[ 97 123  61 172 143 144 135] = j709
[159 127 189 172 125 124  89] = j195
[106 131 116 181 133 120 129] = j579
[119 129  69 142 110 112 120] = j423
[ 96 171 127  89 112 163 140] = j700
[ 95 157 170 139 119 129  71] = j720
[ 68 105  97 171 143 111 136] = j101
[134 130  88 143 129 104 174] = j936
[190 155 132 171 135 142 152] = j217
j217 => [190 155 132 171 135 142 152]
q: [181 133 120 129] => j579
j101 => [ 68 105  97 171 143 111 136]
then: [143 144] => [135]
q: [119 129  71] => j720
then: [127 189 172] => [125]

[107 176 107  93 129 139 128 188 145 142  89]  j85
[156 137 181 162  86 146 110 146 146 153  91]  j14
[ 87 134 110 152 172 135 105  76 113  87 160]  j712
[168 170 161  99  97  79 138 139 118 150 148]  j649
[114 132 132 139 120 177  84  69 129 104 134]  j306
[ 94 159 140 189 158 127  93 110 139 106 141]  j993
[104 152 124 186 178  83 157 134 142 117 154]  j412
[108 165 112 141 155 109  90 120 198 138 142]  j510
[136  90 123 161 123 126 119  78 161 121 163]  j424
[133  63 110 143 120 133 166 172 165 152  95]  j997
j14 => [156 137 181 162  86 146 110 146 146 153  91]
q: [120 177  84] => j306

[ 98 161  80 139 177  86 168 120 167]  j491
[ 98 152  80 139  69  63 104 187  66]  j470
[162 177 125 107 177  86 168 120 167]  j216
[176 106 120 104 139  63 187  69 129]  j492
then: [107 177  86 168 120] => [167]
q: [139  69  63 104 187] => j470
j492 => [176 106 120 104 139  63 187  69 129]
then: [ 80 139 177  86] => [168]
then: [ 98 161  80] => [139]
q: [162 177 125 107 177  86 168 120 167] => j216

[137 136 116 124 124 145 101 150 137 137 159 120 119 102 135 143  84 163]  j82
[112 157 145  98 155 114 180 110 146 102  93 124 169 153 147 130 158 104]  j954
[135  82 129 137 152 156 123  93 111 125 142 145 152 167 145 122 149 132]  j106
[133  92 130 143 136 139 123 105 110 130 132 142 134 155 130 117 150 121]  j841
[151 146 142 160 140 122 140  71 146 102  93 124 169 153 147 130 158 104]  j966
[123 162 132  79 175 153 155 119 162 102 138 118 191 143 181 155 108 157]  j454
[139  76 124 145 146 160 109  99 107 133 151 146 142 160 140 121 140 139]  j275
j82 => [137 136 116 124 124 145 101 150 137 137 159 120 119 102 135 143  84 163]
q: [151 146 142 160 140 121 140] => j275
j275 => [139  76 124 145 146 160 109  99 107 133 151 146 142 160 140 121 140 139]
j841 => [133  92 130 143 136 139 123 105 110 130 132 142 134 155 130 117 150 121]
then: [122 140  71] => [146]
j106 => [135  82 129 137 152 156 123  93 111 125 142 145 152 167 145 122 149 132]

[160 100 120 120] = j677
[135 107 158  85] = j660
[160 100 120 113] = j759
[156  85 197 131] = j854
q: [160 100 120 113] => j759
j677 => [160 100 120 120]

[123 122 135 134]  j637
[ 64 108 111 124]  j986
[141 141 119 138]  j857
[141 141 119 129]  j991
q: [141 141 119 138] => j857
q: [135 134] => j637

[170 174 156 177 187 117 176  87  87 109] : j232
[ 78  94  95  52  65 162  93 181 170 204] : j754
[150 154 161 101  99 182  87 176 185 173] : j944
q: [150 154 161 101  99 182  87] => j944
q: [176  87] => j232
j944 => [150 154 161 101  99 182  87 176 185 173]
j232 => [170 174 156 177 187 117 176  87  87 109]
then: [ 93 181] => [170]

[161 139 131  90 168 166 171 167  91 116 125  93 131 169 189 156 126 112
  97 165 125 126 121 134] -> j291
[140 133 121 115 126 128 135  90 113 131 147 131 154  92 142 189  80 128
 153 148 125  86 144 129] -> j983
[143 145 119  80 172 171 152 156 113 129 131 150 132 175 107 151 161 111
 120 172  99 119 103 143] -> j45
[121 130 125 111 145 135 124 134 134 131 132 134 130 128 136 127 128  80
  86 148 153 125 116 130] -> j241
[177  74 168 147 126  96 152 128  86  63 135 132 175 107 150 164  66 109
  42  80 175  95 165 101] -> j301
[120 128 124 119 130 129 124 108 138 131 139 133 143 105 126 142 127 127
 147 136 118 122 127 131] -> j376
[129 123 124 127 117 120 127  94 130 132 143 139 157  92 128 164 100 126
 144 135 129 100 138 124] -> j806
q: [177  74 168 147 126  96 152 128  86  63 135 132 175 107 150 164  66 109
  42  80 175  95 165 101] => j301
j806 => [129 123 124 127 117 120 127  94 130 132 143 139 157  92 128 164 100 126
 144 135 129 100 138 124]
q: [ 80 128 153 148 125  86] => j983
q: [132 175 107 150] => j301
j983 => [140 133 121 115 126 128 135  90 113 131 147 131 154  92 142 189  80 128
 153 148 125  86 144 129]
then: [130 132] => [143]

[161 204 111 170]  j871
[166 194 113 185]  j141
[128 125 146  82]  j749
[133  74 139 149]  j931
[167 154 118 196]  j371
[ 87  66 145  73]  j942
[161 204 124  91]  j314
[161 128 124 187]  j635
[168 193 113 185]  j401
[169 192 114 186]  j228
then: [128 124] => [187]
q: [161 204 111 170] => j871
then: [161 128] => [124]

[ 91 156  97 151 134 165 124  74  95]  j183
[113 159 133 125 144 149 123  82  99]  j595
[172  67 152 114 110 159 133 125 144]  j742
then: [125 144 149] => [123]
q: [151 134 165 124] => j183
j595 => [113 159 133 125 144 149 123  82  99]
q: [110 159 133 125 144] => j742
then: [134 165 124] => [74]

[167 171 175 156 160 150  80 124 161 162 129 109 121 170 173 176 171 102
 127 186 102 106  76 122] : j460
[106  93 103 170  92 142 159 138 105 100 123 143 138 190 104 111 109 184
 111 184 163 166  88 145] : j895
[ 76  93  63  78  75 172 164  69  74  80  85  79 100 178  82  66  90 134
 136 163 154 133 102  92] : j89
[ 76  93  63  78  75 172 164  69 134  80  85 178  82  66  90  74 100  79
  93 138  96 121 123 191] : j862
[ 76  93  63  78  75 172 164  69  74  80  85  79 100 105  81 104  79 123
  93 138  96 102 115 171] : j949
j460 => [167 171 175 156 160 150  80 124 161 162 129 109 121 170 173 176 171 102
 127 186 102 106  76 122]
q: [ 69  74  80  85  79 100 178  82  66  90 134] => j89

